A small network was shown many inputs. Here are its activations along a few directions, one row for each input.
Each table varies a few parts of the input and shows all the possible inputs, shuffled.
Descriptions start from the smaller parts, as in this example, which fits no table here: one of 6 places along a line, together with either a single point or one of 11 places along a line or (one of 3 separate values, together with one of 5 places around a ring).
Shared parts are said once, and a part with two or three values counts as separate values.
In the rows, 128 means zero.

Table:
R1: [150 134 163 100  65 117 179 159  71  66 166  93 168 118  19]
R2: [ 70 137 121 152  96 130 102 128 142 177 134 137 135 133 158]
R3: [148 128 121 123 156 129 122 121 134 121 112 131 116 129 140]
R4: [167 102 127 122 171 134 145 120 133 114 121 131 104 127 148]
R5: [ 86 142 127 135 115 126  99 127 136 159 117 131 131 132 140]
R6: [138  95 134 127 149 134 144 125 135 138 133 134 109 129 151]
R7: [ 79 147 109 158  99 130 100 125 147 171 136 141 140 132 163]
R8: [177 113 114 129 173 135 145 115 138 105 122 135 108 126 153]
R9: [158 144 152 105  67 117 177 157  75  59 166  96 174 117  22]
R10: [145 105 123 132 150 135 140 122 141 131 133 138 114 128 155]
R11: [ 95 152 115 141 118 126  97 124 141 152 118 135 136 131 145]
R12: [125 144 121 126 141 125 107 122 137 132 111 132 126 129 133]
R13: [137 118 133 117 153 129 123 124 130 128 111 128 111 130 134]
R14: [117 133 132 122 139 125 110 124 132 139 110 128 121 130 130]
- The inputs of R6 and R10 match in every part but one. If R1 is changed in the same way as R6 into R10, which row does it become? => R9
- What do these inputs look like to the network? => one of 2 separate values, together with either a single point or one of 6 places along a line
- Which other rows does R3 become when the place on the line of 6 takes its other values? List them by row number. => R7, R8, R10, R11, R12

Table:
R15: [148 129 142 118  86 125 169 147  95  86 161 109 155 121  69]
R16: [150 121 144 120  89 126 172 146  98  89 164 111 153 121  73]
R17: [ 89 122 140 121 143 127  94 123 133 170  97 127 105 137 150]
R18: [ 77 158 110 147 131 126  72 115 149 176  98 138 123 136 170]
R19: [150 156 133 114  96 119 142 142  99  82 138 110 157 123  64]
R20: [ 85 145 106 153 132 130  88 113 161 173 115 149 125 133 180]
R21: [129  96 116 140 177 139 117 111 159 164 112 148  90 135 199]
R22: [132  85 111 153 167 146 132 112 159 164 129 149  91 134 212]
R23: [118 109 126 128 174 132 102 112 154 165  98 143  92 134 178]
R24: [142 141 146 111  85 120 155 149  91  85 150 104 157 122  56]
R25: [105 115 132 122 162 129  96 118 149 166  96 138  99 135 164]
R26: [146 135 144 115  85 123 163 148  93  85 157 108 157 121  61]
R27: [139 115 155 109 103 124 161 145 100 103 150 112 142 123  76]
R28: [117 133  86 164 166 139  94 103 176 170 112 160 109 134 219]
R29: [119 121  81 176 156 145 110 104 175 171 130 160 109 133 232]
R30: [208 146 130  89 185 118 139 121 108  53  93 112 121 121  80]
R31: [142 112 153 111 103 125 167 145 103 101 156 114 143 122  78]
R32: [143 147 144 111  89 120 149 148  91  86 143 104 156 122  55]
R33: [144 152 139 110  92 118 144 145  95  85 139 107 157 123  59]
R34: [ 99 109 136 128 144 132 110 121 145 166 115 138 106 133 160]
R35: [146 112 150 115  99 126 171 144 103  97 160 114 145 122  79]
R36: [150 116 146 118  95 127 173 146  99  93 162 112 149 121  78]
R37: [105 146  96 152 163 131  79 104 172 171 100 155 111 133 198]
R38: [ 92 151 102 147 151 128  74 110 165 172  98 150 118 134 184]
- What do these inputs look like to the network? => either a single point or one of 11 places along a line or (one of 2 separate values, together with one of 6 places along a line)
- Which other rows does R17 become when the place on the line of 6 takes its other values? List them by row number. => R21, R22, R23, R25, R34

Table:
R39: [ 41 198 111 159  37 122  77 143 116 163 134 117 175 133 108]
R40: [182 131 135 103 124 119 161 142 104  64 142 113 150 121  67]
R41: [104 137 126 122 159 125  85 118 138 159  86 129 103 136 159]
R42: [139 110 100 158 156 137 128 111 165 155 139 157 115 130 195]
R43: [189 161 138  91 148 112 144 131 117  53 124 123 153 111  42]
R44: [ 45 191 115 153  41 116  85 139 139 163 149 138 185 126 104]
R45: [114 107 118 145 145 135 116 117 136 160 111 130 101 139 184]
R46: [106 129 130 117 164 122  92 116 162 160 101 149 112 129 154]
R47: [136  92 177 111  68 121 204 155 102  96 202 118 168 111  46]
R48: [107 114 127 137 151 137 105 118 136 164 102 128  98 137 172]
R49: [106 127 126 128 153 129  93 118 132 165  92 126  98 139 166]
R50: [105 137 130 118 170 119  86 110 167 157  95 152 119 127 149]
R51: [141 129 154 101  81 125 167 153  67  78 144  89 150 127  48]
R52: [143 121 158  96  85 121 174 150  91  78 161 109 159 121  43]
R53: [126 104 110 145 152 138 129 117 162 157 137 154 113 129 190]
R54: [179 139 133 108 118 125 154 147  81  65 125  94 140 126  70]
R55: [107 118 131 123 158 129 100 118 156 166 108 146 104 132 159]
R56: [188 170 133  96 142 113 138 130  93  53 108 103 146 117  50]
R57: [133 100 173 115  65 127 197 161  79  96 187  99 158 117  50]
R58: [166 123 144 116  88 128 171 151  73  78 148  90 133 128  71]
R59: [168 114 148 111  93 125 178 148  96  78 164 110 142 122  65]
R60: [103 146 128 123 165 122  77 112 143 156  79 131 109 134 152]
R61: [115  98 122 140 149 135 123 117 160 161 127 150 108 132 177]
R62: [139 122  93 159 161 139 126 103 176 142 136 163 118 126 200]
R63: [122 112 108 151 147 144 120 121 139 157 122 134 103 135 193]
R64: [135 118  98 163 151 143 121 115 143 155 124 138 106 135 198]
R65: [136 130  90 164 156 142 118 106 153 141 121 143 109 132 204]
R66: [109 106 130 131 156 134 113 116 159 164 118 148 106 130 168]
- What do these inputs look like to the network? => one of 2 separate values, together with either a single point or one of 5 places along a line or one of 8 places along a line
- The inputs of R51 and R52 match in every part but the choice among 2 separate values. If R49 is changed in the same way as R51 into R52, which row does it become? => R55
- Start at R43 and move only the place on the line of 5, one step at a time. The first step leads to R40. Which rows follow, in order? => R59, R52, R47
- Which other rows does R62 become when the place on the line of 8 takes its other values? List them by row number. => R42, R46, R50, R53, R55, R61, R66

Table:
R67: [151 144 137 122  71 122 170 150  88  73 167 105 171 120  53]
R68: [170 114 152  99 132 124 164 139 103  82 138 113 133 120  73]
R69: [119  88 105 163 171 146 122 106 174 182 129 159  90 134 231]
R70: [164 114 157  93 127 122 163 142  96  82 135 108 133 122  66]
R71: [164 131 154  99  97 119 169 149  85  67 148 101 151 120  43]
R72: [161 119 163  92 120 120 163 145  90  79 136 103 137 121  54]
R73: [162 143 141 116  79 121 175 150  82  67 164 100 165 118  50]
R74: [  9 153 152 138  20 119  92 155 114 193 149 118 166 136  93]
R75: [138 144 140 123  67 122 164 151  92  85 167 107 170 120  57]
R76: [151 102 121 121 206 136 107 108 153 146  84 141  76 135 186]
R77: [136 105  92 162 164 145 125 109 168 158 132 157 103 133 218]
R78: [149 108 104 142 182 138 118 109 161 145 111 149  96 132 195]
R79: [160 124 159  95 108 119 164 148  87  77 140 102 144 122  48]
R80: [102 166  91 149 160 126  65 105 167 166  88 151 119 134 186]
R81: [104 160 108 128 183 123  54 103 160 167  62 142  99 137 178]
R82: [174 117 144 105 130 124 166 137 106  81 143 117 136 120  79]
R83: [ 89 162  80 168 142 134  72 105 175 177 108 158 126 135 209]
R84: [101  70 122 148 191 146 109 104 173 203 106 156  69 140 241]
R85: [126 142 147 120  65 121 159 153  94  95 165 108 167 120  55]
R86: [ 70 145  92 169 148 135  68 102 182 203 105 161 113 136 223]
R87: [ 52 127 108 154 167 134  56  99 180 223  82 158  91 142 234]
R88: [165 137 147 107  87 121 173 149  85  65 158 102 159 119  44]
- What do these inputs look like to the network? => either a single point or (one of 2 separate values, together with one of 5 places along a line) or one of 11 places along a line
- Which of the alternatives is R75? => one of 11 places along a line
- Start at R85 and move only the place on the line of 11, one step at a time. The first step leads to R75. Which rows follow, in order? => R67, R73, R88, R71, R79, R72, R70, R68, R82
